These are the activations of a small neural network, seen along a few directions. Each row is one input.
In each table, some parts of the input vary, and every possible input appears once, in random order.
A made-up example of a description, with smaller parts first: one of 8 places around a ring, together with either a single point or one of 9 places along a line or (one of 3 separate values, together with one of 4 places along a line).
Shared parts are said once, and a part with two or three values counts as separate values.

Other details of the inputs vary at random and push rows far along three fixed directions, the same in every table; ignore that.

Table:
r1: [-18  -2 -50 -57 -17 -12   6 -49  20  15  25  -8  19]
r2: [ 18 -18  27  38  34  10   0  60 -27  -5  -6  -7 -12]
r3: [19 -4 29 12 11 -3  6 22  3 -1  3 -4  6]
r4: [ 10 -13   0   8  43 -12  10  39 -25  17  15 -30  13]
r5: [-23  25 -22 -48 -50  -3  -2 -82  32  -6   2  17  13]
r6: [-11  -2 -31 -34 -24   9  -1 -32  31  -4   3   8   2]
r7: [  7  -8  27  43  18   7  -1  46 -24  -8 -11   3 -21]
r8: [-10  -1 -28 -37 -21   9   1 -31  17  -6   3   8   3]
r9: [  5 -15   0  14  43 -11   3  38 -26  15  13 -28  11]
r10: [-12   1 -29  -7 -24  10 -22 -23 -16  -3 -22  14  -5]
r11: [  6  10  48  22  -3  17  19   5  85 -27   7  15 -21]
r12: [-1 -4 -8 10  0 -2  0 12 12  7 -1 -2 -7]
r13: [ -7  16 -21  -4  -9  -8 -16 -20 -57  12 -21   0   9]
r14: [ -1  -2  13  11   4  18  22  13  74 -18  11   2 -17]
r15: [-22   2 -36 -27  -5  -5 -14 -35 -39   2   0  -2  11]
r16: [-19   6 -10  13  -7   7 -24 -13 -53 -12 -24  13 -11]
r17: [ 20  10  51  12 -17  20  24   9  81 -26   0  19 -19]
r18: [ 14   2  44  41   6  -2   6  32  14  -6  -4   5 -13]
r19: [  0   8  21  26 -13   5 -36  -8 -60 -15 -33  24 -10]
r20: [ 30  -5  51  36  26  -3   4  50 -31   0  -4  -8   2]
r21: [ -2   2  34  60   2  28  -1  36  33 -29 -23  19 -38]
r22: [ -7   3  -2   3  13 -18 -24 -13 -66   9  -4  -6  18]
r23: [ 15 -22  -1  -1  38  -6   6  38 -29  11  16 -24  14]
r24: [ -3  -7 -43 -28   3 -13 -20 -14 -71  20  -6 -12  22]
r25: [-21  10  -5   8 -26  23  -6 -23  34 -25 -17  24 -25]
r26: [  6  -6  -1  -1  26  -2  19  24  15   7  15 -20   5]
r27: [-10   3 -28 -40 -11   5  25 -27  83   3  24  -8   7]
r28: [ 14   0  24   5  15 -20   9  16 -22  14  13 -14  15]
r29: [  0   3 -10 -36 -17  -5   0 -36  23   3  11   3  17]
r30: [  7 -10 -19 -20  17 -15  17  12   7  22  23 -23  15]
r31: [-13  21   6 -17 -57  18 -14 -59  27 -28 -20  39 -14]
r32: [ 28  -8  -5 -26  29 -16  25  26  -7  29  22 -31  29]
r33: [  7  -8  24  41  14  10   7  44  17  -7  -4   3 -22]
r34: [ 13 -17  -3 -21  26  -2  17  22  -2   7  22 -19  14]
r35: [  1   6 -31 -23   1 -26  -8 -15 -68  32  -3 -15  25]
r36: [-10  16   3  -7  -9 -13 -20 -34 -58   0 -10   5  13]
r37: [-13  22  28  51 -29  14 -31 -12 -26 -27 -47  35 -27]
r38: [-13  14   1  44 -33  19 -28  -1 -28 -18 -50  34 -38]
r39: [  7  -8  27  42  14  11   6  43  11 -11  -6   5 -25]
r40: [-23  10 -13  19 -23  14 -24 -20 -10 -17 -29  22 -19]
r41: [-18  11 -32 -17 -52  23 -14 -45  44 -16 -25  31 -17]
r42: [ 12  -7   4 -49  18 -24  35 -13  59  19  57 -26  31]
r43: [-1 -6 -7  4  3 -2  6 11 21  7  6 -5 -4]
r44: [  2   8  39  27   8   0  -6   6 -20 -14  -6   7  -6]
r45: [-11   8 -11  -1 -14 -17 -30 -29 -61  10 -13   9  10]
r46: [ -4   9  12  -1 -13 -10 -13 -22 -34  -2  -4  10   2]
r47: [  3 -11 -16  -8   8   0  -4   7 -13   6   2  -8   7]
r48: [-12  -1 -19  -6  -9  -2 -10 -14 -26   1  -5   5  -3]
r49: [ 17 -20 -29 -51  36 -19  25  14  -7  32  39 -42  39]
r50: [ 18 -20 -15 -23  35 -12  16  30  -4  24  27 -33  25]
r51: [ -5   3   9  35 -16  16  -5  12  26 -14 -19  19 -30]
r52: [  1  -5 -10 -18  12   1  28   5  75   6  29 -17   6]
r53: [ -2  -5 -18  -4   4  -9  -2   6 -12  15   3  -9   4]
r54: [ 14   8  32 -14  -8  -3  35  -4  79  -4  26   0   1]
Each input here is: one of 3 separate values, together with either a single point or one of 6 places around a ring or one of 11 places along a line.
Q: The inputs of r28 and r20 match in every part but the choice among 3 separate values. If r43 is changed in the same way as r28 into r20, which row does it become?
A: r10
Q: The inputs of r26 and r49 match in every part but the choice among 3 separate values. If r36 is changed in the same way as r26 into r49, which row does it become?
A: r17
Q: Which other rows does r51 become when the place on the line of 11 takes its other values? List them by row number.
A: r1, r7, r12, r30, r33, r38, r39, r43, r48, r53
Q: Which other rows does r14 become when the place on the line of 11 takes its other values? List them by row number.
A: r4, r9, r15, r16, r21, r25, r26, r27, r40, r52
Q: Which other rows does r31 become when the choice among 3 separate values takes its other values? List them by row number.
A: r44, r46

Table:
r55: [ 21  -3   8 -38  14 -20  30   1  26  20  36 -22  29]
r56: [-15  -5 -27  -7  17 -14 -26 -12 -85  11  -5 -12  16]
r57: [ 17  -7  -9 -34  16 -14  29   8  32  23  32 -26  24]
r58: [ 21  -6   1 -33  15 -15  29   7  37  20  34 -23  24]
r59: [-27  10 -37 -33 -35   9  12 -51  80  -5  11  11  -9]
r60: [-10  -6 -13  10  13   0  -1  11  -3   2   3  -6  -6]
r61: [ 20  -6  12 -22  10  -5  18   8  13   6  19 -12  15]
r62: [23 -1 34 27 14 -5 11 38  5  6  0 -5 -2]
r63: [-19  18  12  16 -33  11 -22 -35  -6 -26 -25  31 -19]
r64: [-10   3 -14 -38  10 -35   0 -35 -36  23  29 -21  38]
r65: [-17  10   0  30 -18  12  -3  -4  35 -13 -16  18 -29]
r66: [ -1  -3   1  -7  21 -10  15   6  20   9  23 -18  10]
r67: [  3   8  22  36 -31  32 -19   6   6 -31 -44  38 -36]
r68: [ -4  20  14  18 -45  17 -24 -25 -14 -23 -41  39 -23]
r69: [ 8 -4 36 35 26 -2  8 34  9 -5  7 -6 -7]
r70: [  0  -4 -22  -2   2  -7 -28  -1 -89  12 -21  -3  11]
r71: [ 17  -9  14  29  15   6  12  49  18   6  -3  -7 -13]
r72: [-11  -4 -29 -42  15 -25  -4 -30 -33  20  27 -22  33]
r73: [  4 -10   6 -11  21   9  29  16  69  -8  30 -12   1]
r74: [ 16 -13  12  32  14  15   6  52  10  -4 -11  -2 -19]
r75: [  5 -11  10  -1  30  -7   7  17  -5   4  21 -17  11]
r76: [ 20 -11   5 -11  21  -7   9  22 -10  12  14 -16  15]
r77: [-14 -11 -20  17  17   4 -21  14 -55  -1 -12  -3  -6]
r78: [ -7  12  -1  10 -38  14 -38 -29 -62 -19 -46  35 -14]
r79: [ 15  -4  10  22   7   4  20  36  36   8   2  -7 -10]
r80: [-11  -2 -15 -28   9 -18 -14 -29 -56   8  13 -11  25]
r81: [25  3 48 27 12 -5 14 37  7  3  1 -2 -2]
r82: [-15  -3 -37 -35  13 -21  -9 -28 -44  18  18 -20  28]
r83: [ 15 -10  15  34  14  11   7  51  10   0 -11  -2 -18]
r84: [ 15  -5   9  13  14  -1   1  29 -20   7  -6  -7   0]
r85: [ -8  18 -23 -39 -47   6  16 -51  77   1   4  14   1]
r86: [-17   3 -26 -17   7 -25 -13 -27 -49  20   7 -13  22]
r87: [-20  17 -11 -16 -33  -2  -2 -51  41  -8   2  15  -3]
r88: [-30   2 -53 -46 -25   5   1 -53  38   0  11   4   3]
r89: [  9   1  50  41  22  -2   5  32  -2 -10   1  -1 -10]
r90: [-21   8  -1  15 -29  21 -24 -29  -4 -29 -28  31 -22]
r91: [  3  11   6 -14 -38  19  16 -23  83 -16  -4  23 -15]
r92: [ 10  -7  42  33  25  10   3  34  -3 -18   2  -1 -11]
r93: [-15   4 -22  15 -42  28 -27 -14 -11 -19 -47  33 -30]
r94: [  6  -6  -6  15   4   6 -21  17 -63  -2 -26   4  -3]
Q: The inputs of r82 and r84 match in every part but one. If r75 is changed in the same way as r82 into r84, which row does it become?
A: r76
Q: The inputs of r73 and r94 match in every part but one. If r59 is changed in the same way as r73 into r94, which row does it become?
A: r71
Q: What do these inputs look like to the network?
A: one of 2 separate values, together with one of 4 places along a line, together with one of 5 places along a line
Q: Which other rows does r86 become when the choice among 2 separate values takes its other values? List them by row number.
A: r85
Q: Which other rows does r60 become when the choice among 2 separate values takes its other values? List them by row number.
A: r83
Q: Start at r79 and move only the place on the line of 4, one step at a time. The first step leads to r85. Which rows follow, in order?
A: r62, r81
